A small network was trained on invented records. Each row is its activation on one of them, seen along a few directions.
Records have a field called H. Each example row is followed by its value.
The largest differences between rows may come from other fields.
In the rows, 500 means zero.
Random noise pushes rows far along 2 fixed directions. That doesn't count. These rows show it; they differ only by the noise:
[548 391 557 398 585 511 450 523 528 580 506 465 526 390 460 555 554 558
 637 484 545 458 511]
[554 428 432 505 608 476 451 632 589 512 434 299 594 482 526 442 510 485
 359 436 475 512 638]
[498 476 659 506 517 496 429 365 439 649 479 581 385 402 462 446 588 500
 645 509 521 468 394]
[468 553 663 636 483 469 415 315 411 660 424 573 325 458 498 312 588 421
 505 500 469 503 382]

[551 422 570 367 460 517 554 520 446 481 611 547 550 392 446 616 480 629
 592 511 453 532 444] | h2
[482 419 450 428 480 581 395 457 540 529 426 458 455 442 575 636 603 428
 484 424 528 449 477] | h4
[536 523 625 349 421 592 435 416 472 595 595 686 422 422 472 637 518 557
 815 518 638 350 388] | h5
[481 371 417 452 618 576 464 619 512 522 465 410 594 506 496 547 478 495
 435 480 526 405 644] | h3
[477 575 668 425 539 606 538 290 344 590 555 733 349 405 470 573 527 544
 856 551 560 499 333] | h1
[384 576 566 510 419 587 318 196 436 619 407 765 170 478 550 495 549 417
 554 471 530 450 369] | h8
[540 561 642 703 415 347 620 570 411 483 610 550 573 455 379 422 439 543
 625 580 361 634 426] | h6
[499 600 432 709 471 416 547 409 467 480 350 477 512 581 610 286 482 377
 263 476 466 597 554] | h1
[554 476 336 444 572 455 552 756 646 423 512 194 698 463 514 607 440 464
 329 450 488 532 683] | h4
[481 398 434 441 589 511 553 684 565 434 483 358 673 498 566 597 419 502
 405 442 439 471 584] | h3
[394 521 528 543 464 588 431 392 422 562 525 557 442 548 565 519 527 519
 489 476 481 489 501] | h3
[478 615 582 653 395 366 566 465 421 461 497 521 487 562 419 379 510 465
 516 543 409 586 526] | h6
[420 597 596 737 424 406 518 392 446 475 536 586 423 464 485 293 514 503
 433 562 491 583 384] | h7
[430 613 530 680 490 450 493 497 517 449 533 500 529 505 517 296 431 427
 385 524 464 618 489] | h7
[388 559 546 478 403 627 381 227 441 634 304 741 250 506 576 423 669 341
 545 413 581 323 353] | h5
[501 492 463 566 489 556 506 522 506 462 444 511 514 472 430 552 513 474
 570 512 416 506 446] | h6
[491 573 583 612 375 484 587 388 405 571 553 554 371 506 460 357 477 424
 464 578 435 565 370] | h2
[490 524 413 568 571 536 425 569 663 476 372 309 544 573 659 406 512 365
 245 387 435 560 628] | h4
[516 566 659 651 395 492 505 223 320 592 520 739 279 462 538 436 582 492
 658 597 561 468 325] | h1
[520 381 462 342 573 460 565 625 616 501 598 573 550 377 473 681 485 679
 716 563 575 481 503] | h8
[537 470 347 474 585 402 465 712 572 464 496 402 594 609 528 501 443 481
 350 542 459 572 597] | h8
[375 690 552 696 368 599 371 313 410 588 323 635 257 601 627 267 567 325
 350 433 480 507 376] | h5
[550 485 475 526 426 486 607 532 482 513 601 429 502 503 458 450 447 500
 444 542 451 561 495] | h2
[453 445 337 408 600 548 459 502 630 396 412 385 523 552 542 471 539 367
 333 369 525 418 622] | h7

Which value of H does each new row have?
[553 377 529 368 573 568 548 598 472 511 545 491 533 439 374 535 475 548
 553 521 540 512 587] | h2
[542 354 394 303 634 549 513 647 644 333 583 362 608 480 477 684 509 598
 540 438 573 434 588] | h7
[410 503 331 465 496 556 323 321 585 525 247 561 294 547 627 461 565 299
 251 369 512 358 581] | h8
[625 349 448 311 575 515 517 700 557 415 542 338 667 452 465 547 420 647
 493 536 478 490 624] | h2
[437 475 506 399 457 549 405 290 527 571 382 498 339 508 582 530 663 414
 532 411 552 413 471] | h4
[430 589 676 695 378 482 485 273 405 632 549 625 379 525 508 375 444 497
 536 533 494 514 401] | h3
[466 410 362 388 504 557 459 487 600 488 429 422 592 537 565 627 503 467
 428 478 578 345 625] | h3
[508 585 545 517 475 437 426 482 450 553 510 452 517 490 480 496 548 527
 509 609 495 538 427] | h4
